These are the activations of a small neural network, seen along a few directions. Each row is one input.
Each table varies a few parts of the input and shows all the possible inputs, shuffled.
Descriptions start from the smaller parts, as in this example, which fits no table here: one of 6 places along a line, together with either a single point or one of 9 places around a ring or (one of 2 separate values, together with one of 5 places around a ring).
Shared parts are said once, and a part with two or three values counts as separate values.

Rows:
row 1: [-0.037,0.534,0.992,0.124,-2.603,-0.098,-0.074,-0.271,1.380,-0.414,2.735]
row 2: [-3.535,-1.878,3.661,-6.295,0.256,-0.903,-4.706,-8.777,-1.812,4.291,-7.505]
row 3: [0.093,-0.179,1.260,-0.630,-2.136,-0.727,0.148,0.251,2.154,0.202,3.006]
row 4: [-0.700,-0.543,-3.428,1.825,1.178,0.839,-1.363,0.522,-0.178,0.000,-1.442]
row 5: [-0.823,-0.981,-2.524,1.462,1.763,0.112,-1.124,1.263,1.254,-0.049,-1.059]
row 6: [0.597,0.775,1.267,1.103,-1.722,1.850,-1.065,-0.932,0.006,-0.213,1.953]
row 7: [1.197,0.438,0.757,0.274,0.526,-0.453,3.016,1.193,-1.364,-1.007,0.758]
row 8: [-1.050,-0.236,-3.394,0.742,0.703,-1.092,-0.652,1.225,1.402,-0.097,-0.779]
row 9: [1.534,0.706,1.442,0.577,1.428,0.748,2.095,1.439,-1.936,-1.063,0.213]
row 10: [1.416,0.625,0.806,-0.994,0.897,-0.838,2.932,1.836,-0.711,-0.590,0.711]
row 11: [1.789,0.270,0.950,1.567,0.864,1.184,2.228,0.584,-3.046,-0.734,0.010]
row 12: [0.254,0.809,1.613,0.426,-1.678,1.174,-0.907,-0.129,0.925,-0.561,2.207]
row 13: [-0.734,-0.340,-3.402,-0.182,0.525,-1.794,-0.528,1.796,1.927,0.235,-0.808]
What is each input in this table made of?
> either a single point or (one of 3 separate values, together with one of 4 places along a line)

Rows:
row 14: [4.635,3.819,3.268,1.849,-1.455,4.686,3.328,1.755,-1.826,-3.130,7.494]
row 15: [-4.464,-4.007,-3.561,3.002,4.761,1.817,-4.117,-5.066,-0.859,2.035,-7.221]
row 16: [1.273,1.388,-1.438,-5.575,2.035,-2.640,2.763,-1.440,-4.296,2.017,-7.289]
row 17: [-4.752,0.586,-9.197,1.140,3.851,-2.043,-6.042,0.700,0.022,1.076,-5.332]
row 18: [-4.013,0.733,-5.798,-0.769,-3.001,2.354,-8.834,-2.488,2.619,2.079,0.335]
row 19: [0.212,-2.172,7.154,-5.034,-4.209,1.669,-3.403,-6.393,-3.009,1.735,-2.134]
row 20: [0.367,-4.697,-9.174,2.996,0.346,-3.791,3.651,7.610,5.619,-4.338,3.535]
row 21: [-2.620,-2.872,4.281,0.572,5.674,-0.101,-1.658,-6.911,-1.650,0.614,-8.108]
row 22: [1.636,2.023,0.513,3.654,4.433,0.073,3.287,9.778,-1.026,-4.839,1.170]
row 23: [-1.439,4.504,-6.200,-2.649,3.150,-3.435,-0.802,1.901,0.356,2.260,-6.805]
row 24: [1.039,-1.829,4.383,-2.828,3.640,-2.749,-0.314,-4.596,-4.844,1.180,-7.835]
row 25: [-2.009,-4.462,4.169,-8.547,3.975,-6.535,5.081,-3.675,1.599,3.740,-0.054]
row 26: [2.403,-2.882,-4.059,3.773,3.158,0.064,3.425,9.708,3.313,0.290,1.950]
row 27: [-3.200,-3.054,7.906,-8.796,-4.300,-3.584,1.414,-5.330,3.226,3.622,4.657]
row 28: [3.301,3.386,2.665,2.315,-1.082,2.754,-0.220,4.519,1.681,-3.347,7.462]
row 29: [-5.417,-0.779,0.897,2.835,-3.134,2.718,-7.310,-6.097,1.434,1.390,-2.891]
row 30: [-1.181,4.860,-2.706,-4.471,-3.754,1.121,-3.932,-1.074,2.769,2.993,-1.183]
row 31: [4.223,0.801,0.413,2.081,4.468,3.081,5.998,6.532,-4.548,-4.087,2.090]
row 32: [3.516,1.509,0.301,7.798,1.593,0.588,8.753,3.804,-7.675,-3.116,1.557]
row 33: [-2.821,-3.303,7.014,-1.501,-2.235,3.297,-5.689,-8.153,-0.035,1.352,-2.255]
row 34: [1.539,-1.607,-5.591,3.032,-5.132,-2.003,0.021,3.245,8.391,-3.640,8.792]
row 35: [4.774,2.910,2.408,6.658,-4.043,2.976,5.387,-0.801,-5.196,-1.724,7.560]
row 36: [-0.364,4.921,3.252,-5.058,-6.127,-1.762,-0.689,-2.609,-2.247,1.140,-3.013]
row 37: [3.362,0.222,-0.900,3.521,-2.613,1.444,-0.100,5.078,6.184,0.698,7.520]
What is each input in this table made of?
> one of 2 separate values, together with either a single point or one of 5 places along a line or one of 6 places around a ring
Changing only the choice among 2 separate values turns row 18 into row 17. The same change can be made to row 27. Which row results?
> row 25
Which other rows does row 24 become when the place on the ring of 6 takes its other values? List them by row number.
> row 15, row 16, row 17, row 21, row 23
Which other rows does row 29 become when the choice among 2 separate values takes its other values? List them by row number.
> row 15
Start at row 20 and move only the place on the line of 5, one step at a time. The first step leads to row 26. Which rows follow, in order?
> row 22, row 31, row 32

Rows:
row 38: [2.509,3.142,-1.568,-0.346,-1.476,-3.043,4.214,2.939,0.649,-0.183,3.713]
row 39: [-2.467,-4.039,3.062,-1.642,2.281,-3.188,1.639,-1.719,-1.931,-2.462,-3.935]
row 40: [2.646,0.292,-0.322,-2.740,0.273,-0.362,4.598,6.560,0.914,-1.335,3.686]
row 41: [-0.964,5.024,0.753,-1.523,-3.260,-0.833,-3.464,0.719,5.183,0.740,5.117]
row 42: [-0.046,0.418,5.412,3.239,2.296,1.879,3.097,-1.558,-4.554,-2.060,-0.780]
row 43: [0.361,1.243,-3.168,-3.590,2.403,-4.557,0.901,-1.424,-1.505,1.609,-3.616]
row 44: [-0.287,4.383,1.385,-1.218,-3.315,3.201,-5.840,-1.549,-1.132,-0.373,-0.155]
row 45: [2.227,-2.607,3.558,1.363,-1.409,-0.378,0.889,0.717,3.223,-0.199,4.582]
row 46: [0.173,-0.151,-6.338,6.879,1.601,4.186,-2.557,2.597,-1.156,-2.405,-1.499]
row 47: [-0.756,-1.957,1.534,-0.659,-5.235,-0.234,0.418,-1.654,1.294,0.191,5.884]
row 48: [-4.160,-2.896,-7.738,4.224,2.174,-1.715,-3.639,3.364,1.581,1.539,-4.615]
row 49: [-3.578,-3.721,0.017,-3.607,-2.176,-0.589,-1.779,-5.806,0.400,2.089,-2.866]
row 50: [2.567,-2.680,4.560,2.573,-2.140,3.274,-1.213,-1.812,-3.021,0.019,-1.163]
row 51: [-0.511,-4.244,2.122,-1.604,1.874,-1.034,-1.734,-3.346,1.998,2.191,-3.568]
row 52: [-0.109,0.396,-7.337,5.758,1.764,0.609,0.357,4.088,6.307,-2.684,3.503]
row 53: [-0.600,0.317,2.303,0.747,-1.969,4.210,-1.243,-5.649,-2.703,1.735,1.305]
row 54: [0.649,-1.676,-1.857,-5.837,4.424,-2.198,0.766,2.663,-1.540,0.756,-3.119]
row 55: [-3.896,3.094,-0.706,-4.264,-0.322,-1.064,-5.512,-3.510,4.195,2.702,-3.724]
row 56: [3.439,4.649,-0.908,0.885,0.356,0.817,2.297,-0.601,-4.823,0.625,-0.972]
row 57: [3.177,3.116,0.480,-0.830,3.682,3.429,2.917,2.564,-3.476,1.175,-0.572]
row 58: [-0.373,-2.103,4.755,2.191,-1.827,-2.411,4.887,2.418,0.096,-3.672,2.794]
Changing only one part turns row 45 into row 50. The same change can be made to row 41. Which row results?
> row 44
What is each input in this table made of?
> one of 3 separate values, together with either a single point or one of 6 places around a ring
Which other rows does row 38 become when the choice among 3 separate values takes its other values? List them by row number.
> row 43, row 56

Rows:
row 59: [3.302,2.239,-0.345,1.497,-1.329,-1.181,5.738,4.066,1.521,-1.308,7.466]
row 60: [1.261,-0.271,-1.641,2.852,3.146,2.935,0.732,0.136,-2.350,-0.192,-0.734]
row 61: [1.596,0.582,2.371,1.566,-1.025,3.294,0.237,-2.603,-1.371,0.225,3.185]
row 62: [-0.632,-1.389,-0.026,-2.076,1.469,-0.944,-1.518,-1.655,-2.485,1.310,-5.831]
row 63: [-0.168,1.262,3.395,-0.747,-2.320,2.204,-2.411,-3.852,-2.373,-0.259,-0.323]
row 64: [-3.039,0.490,-2.392,-0.216,-4.154,-0.096,-5.418,-1.187,5.926,1.222,1.315]
row 65: [1.692,-0.786,-2.107,3.580,1.748,0.312,2.343,4.474,-0.482,-3.022,1.117]
row 66: [-1.793,-1.075,4.533,-5.951,-0.768,-3.061,0.535,-4.197,0.902,1.999,-1.013]
row 67: [-3.672,-0.645,-6.458,1.238,0.366,-0.775,-5.202,1.776,4.122,1.080,-2.231]
row 68: [2.335,0.240,2.016,2.397,-2.339,0.331,1.740,1.674,0.525,-2.503,4.904]
row 69: [-0.477,0.581,-0.117,1.113,2.232,1.831,-1.711,-0.939,-3.238,0.139,-4.359]
row 70: [-1.207,-0.769,3.940,-3.033,-2.375,-0.026,-1.171,-4.235,-1.443,1.783,-1.721]
row 71: [-1.611,-1.681,1.267,-4.915,2.688,-3.858,-0.419,-0.249,0.112,1.432,-5.345]
row 72: [2.415,1.223,-4.436,2.692,2.660,-0.967,6.525,6.791,0.635,-1.905,3.570]
What is each input in this table made of?
> one of 2 separate values, together with either a single point or one of 6 places along a line
Changing only the choice among 2 separate values turns row 67 into row 64. The same change can be made to row 69. Which row results?
> row 63
Start at row 72 and move only the place on the line of 6, one step at a time. The first step leads to row 65. Which rows follow, in order?
> row 60, row 69, row 62, row 71
